A small network was trained on made-up records. Each row is its average activation on records with the value named, seen along a few directions.
Values that are neighbours, or in one group, have similar rows; names and order tell nothing.
(in the rows, 500 means zero)
Strong random noise was added to every row along 5 fixed directions; ignore it. To show where, here is one row again and again, with new noise each time:
[599 553 211 387 743 624 591 425 657 601 448 695 601 497 533 368 409 473]
[371 360 681 536 316 311 605 724 268 507 525 340 483 448 459 640 497 502]
[439 504 520 424 566 488 533 429 497 518 554 380 449 547 496 531 502 500]
[438 551 481 498 548 641 699 700 438 575 350 798 610 255 590 313 312 884]
[454 458 670 412 364 549 335 588 447 502 566 400 323 507 502 608 603 388]
[671 346 343 554 365 428 425 847 459 580 410 677 485 457 453 545 471 163]
[452 591 569 599 547 556 475 554 486 483 419 537 313 436 531 376 348 753]


Values of FUD:
belav: [586 581 572 702 443 492 188 190 702 255 578 328 253 665 447 582 591 442]
vetu: [631 674 499 786 597 491 341 469 651 427 343 469 284 554 530 359 332 685]
ziva: [506 490 586 330 512 698 475 552 411 569 566 625 477 440 517 493 647 258]
banu: [416 576 413 345 627 579 643 143 573 446 569 485 767 512 540 474 568 721]
kazu: [193 445 761 336 391 418 620 385 271 477 666 217 614 601 490 655 634 526]
kug: [370 461 473 567 604 224 760 110 565 343 680 153 679 640 441 621 558 634]
labed: [365 520 799 749 382 318 483 641 276 419 456 251 222 488 427 510 334 716]
kogag: [590 627 270 523 727 541 477 209 729 483 437 589 573 620 522 408 472 582]
deni: [502 637 832 564 399 615 237 486 533 472 494 379 209 462 567 489 540 744]
pem: [526 537 252 509 705 353 547 317 561 508 575 453 556 649 441 396 470 275]
lideg: [529 477 502 304 480 701 487 531 553 590 518 601 586 444 547 503 599 471]
FUD is arranged as a line.
Q: A walk along FUD starts at belav and steps to its neighbour kug. Put banu, labed, kogag, pem in the order it reaches them.
A: banu, kogag, labed, pem
Q: Which values are neighbours of deni? Give them in the order they are listed.
A: vetu, lideg

Values of GOF:
teses: [514 479 347 520 655 400 694 332 610 521 430 427 682 596 498 568 449 616]
nener: [336 497 718 405 461 484 626 307 474 386 614 295 622 451 531 628 678 762]
gesog: [292 458 788 328 399 598 556 482 326 478 611 396 519 457 520 614 637 567]
padif: [686 487 308 411 545 547 415 506 588 612 570 594 546 566 476 522 541  60]
dek: [250 390 875 207 171 642 586 633 253 457 609 611 762 292 598 635 737 636]
lod: [552 434 354 660 519 306 720 485 555 481 472 438 683 475 457 505 437 642]
gagi: [636 645 274 573 656 576 392 272 716 395 415 697 476 520 532 331 433 617]
feza: [494 384 416 448 434 330 742 821 304 663 454 610 828 395 497 550 427 343]
vit: [514 524 483 460 571 617 468 589 504 642 472 588 377 430 534 417 440 480]
zavim: [459 599 404 763 584 358 376 383 525 382 517 331 211 683 414 401 367 518]
nonug: [630 451 331 309 678 565 481 498 595 644 507 455 468 631 455 482 505 170]
GOF is arranged as a line.
Q: A walk along GOF starts at teses and steps to its neighbour lod. Put gesog, dek, vit, nonug in the order it reaches them.
A: dek, gesog, vit, nonug
Q: What is the length, in steps, of the shortest route from feza to nener?
A: 6
